These are the activations of a small neural network, seen along a few directions. Each row is one input.
In each table, some parts of the input vary, and every possible input appears once, in random order.
A made-up example of a description, with smaller parts first: one of 2 separate values, together with either a single point or one of 9 places around a ring or (one of 4 places along a line, together with one of 5 places around a ring).
Shared parts are said once, and a part with two or three values counts as separate values.

Other details of the inputs shift rows strongly along two fixed directions, in all tables alike. That doesn't count.

Rows:
row 1: [-1 -7 -4 10 -9 9 10 -19 4 -9 -1 -6 -2 -4]
row 2: [8 -1 6 0 -7 12 7 -15 3 -19 -10 7 -3 10]
row 3: [4 -2 13 -2 -15 12 10 -6 -3 -10 -1 -4 12 3]
row 4: [-15 11 -9 -22 9 -11 -2 27 -2 13 6 0 10 -7]
row 5: [-3 10 -16 -7 35 -25 -3 12 -2 28 17 3 1 2]
row 6: [-6 8 15 -17 -6 -9 3 28 -13 -5 -7 15 18 -14]
row 7: [-14 11 -1 -27 -7 0 -1 32 -5 -8 -8 13 13 -10]
row 8: [-8 10 5 -14 -8 -2 2 27 -15 -4 -5 16 27 -8]
row 9: [3 3 -7 14 0 -1 -11 -1 -4 -1 2 -3 -8 1]
row 10: [4 1 13 7 -13 5 -5 -4 -5 -22 -6 -2 -16 -9]
row 11: [-15 21 0 -22 1 -3 7 17 -6 -13 6 18 23 -6]
row 12: [0 -12 14 9 -17 15 12 -15 -2 -30 -16 0 -18 -14]
row 13: [7 -15 -19 24 16 -11 -5 -14 6 21 -1 -7 -11 6]
row 14: [1 11 1 -10 -14 -1 -10 19 5 -11 3 14 18 -3]
row 15: [-12 8 -11 -13 7 -14 6 23 1 11 12 10 13 -17]
row 16: [11 -7 -6 -2 18 -22 -11 18 1 38 10 6 11 11]
row 17: [7 -10 3 17 21 -16 -1 -10 -8 26 6 -21 -16 2]
row 18: [-1 1 20 0 -9 15 16 -24 -6 -33 -9 -4 -17 -4]
row 19: [10 -5 -10 12 24 -10 -1 -19 8 19 10 -10 -10 19]
row 20: [-11 18 -10 -8 3 -14 -11 23 -2 7 18 6 18 -7]
row 21: [1 6 -19 -1 30 -25 -11 11 1 25 6 11 10 10]
row 22: [0 6 23 13 -13 41 2 -21 7 -14 -21 5 -10 -9]
row 23: [11 -6 -6 16 20 -2 2 -19 -5 7 -4 -7 -29 10]
row 24: [-13 4 11 -13 -16 3 14 7 0 -22 -2 9 7 -22]
row 25: [4 -12 8 -7 -16 16 0 -6 7 -12 -13 -1 -8 10]
row 26: [-1 9 6 -2 -16 11 2 -2 -5 -21 5 -4 -6 -11]
row 27: [-6 1 -7 -18 0 -13 2 20 13 14 16 15 21 -6]
row 28: [19 -11 -8 17 9 -10 -18 -9 10 21 10 -7 -18 15]
row 29: [2 3 14 -7 -17 11 10 8 -16 -16 -12 7 4 -9]
row 30: [12 -9 -7 7 22 -10 -2 -19 10 22 13 -7 -14 20]
row 31: [-11 19 9 -19 -10 -9 -4 25 -2 -14 10 9 15 -19]
row 32: [4 -11 -13 9 16 -6 -6 -11 11 24 5 -22 -11 18]
row 33: [-1 11 6 -28 -6 -3 2 20 5 -10 0 29 21 2]
row 34: [-2 -9 8 2 -2 5 -1 -5 -3 -10 -16 -10 -21 0]
row 35: [12 -4 -11 19 12 -9 -13 -14 10 19 16 -18 -11 12]
row 36: [2 0 0 9 4 8 4 -15 -7 -14 -9 3 -11 8]
row 37: [-15 10 -12 -19 6 -11 -7 21 3 13 5 1 22 0]
row 38: [-1 7 8 -17 -11 -2 1 25 -4 -2 -4 17 31 -2]
row 39: [6 -13 -1 11 -10 9 6 -13 9 -8 -8 2 -5 2]
row 40: [10 -4 -9 24 5 -1 -10 -24 3 8 9 -21 -15 9]
row 41: [9 -17 11 4 -26 22 11 -18 8 -24 -11 6 -10 0]
row 42: [2 1 1 4 1 9 7 -23 -1 -13 -2 -4 -3 7]
row 43: [-1 -8 7 3 -22 25 3 -17 -2 -27 -23 -8 -9 5]
row 44: [4 -10 1 3 -8 12 -2 -9 6 -7 -14 -8 -8 12]
row 45: [-16 6 13 -22 -14 7 6 12 -3 -22 -7 -1 4 -13]
row 46: [16 -10 -3 16 2 -1 -10 -21 11 12 15 -17 -20 13]
row 47: [-6 -3 -14 5 14 -9 -10 7 -2 17 -5 -7 -7 9]
row 48: [0 2 20 -2 -12 12 11 -13 -7 -33 -17 7 -15 -4]
row 49: [10 -8 6 12 -8 9 2 -13 -10 -4 -13 -6 0 5]
row 50: [3 8 -17 4 21 -25 -19 22 -2 27 14 3 -3 -3]
row 51: [5 -5 16 7 -23 24 13 -24 -10 -23 -10 -12 2 0]
row 52: [9 -8 -5 16 20 -10 2 -10 -10 28 8 -20 -15 4]
row 53: [-12 2 2 -6 -11 15 5 -3 -4 -16 -6 -9 0 -1]
row 54: [-9 5 -10 -13 2 -14 2 19 12 12 13 12 25 -6]
row 55: [-8 16 -4 4 31 -5 -15 10 14 45 12 5 10 -7]
row 56: [-11 6 4 -34 -13 1 0 23 8 -3 4 10 23 -1]
row 57: [8 -17 -11 23 12 -1 3 -16 0 11 -3 -9 -27 -1]
row 58: [5 -16 -13 28 10 -1 1 -19 0 10 -4 -9 -21 4]
row 59: [-2 12 5 -7 -23 9 -6 9 -2 -26 -5 12 15 -8]
row 60: [-5 -6 -3 12 -7 10 11 -16 -1 -10 0 -6 -7 -6]
row 61: [0 -2 -6 10 15 -10 0 1 -10 21 9 -11 4 4]
row 62: [1 3 4 -19 1 -12 -1 21 1 18 14 9 26 1]
Description of these inputs: one of 2 separate values, together with either a single point or (one of 5 separate values, together with one of 6 places along a line).
- The inputs of row 29 and row 52 match in every part but the choice among 2 separate values. If row 14 is changed in the same way as row 29 into row 52, which row does it become? => row 35
- Which other rows does row 14 become when the choice among 5 separate values takes its other values? List them by row number. => row 2, row 38, row 39, row 44
- Which other rows does row 23 become when the choice among 2 separate values takes its other values? List them by row number. => row 5
- A walk changes only the place on the line of 6. It starts at row 30 and steps to row 19. List the rest of the walk in order. => row 42, row 11, row 5, row 18
- Which other rows does row 25 become when the place on the line of 6 takes its other values? List them by row number. => row 7, row 34, row 43, row 44, row 47
- Which other rows does row 1 become when the choice among 5 separate values takes its other values? List them by row number. => row 37, row 40, row 42, row 51
- Which other rows does row 1 become when the choice among 2 separate values takes its other values? List them by row number. => row 13
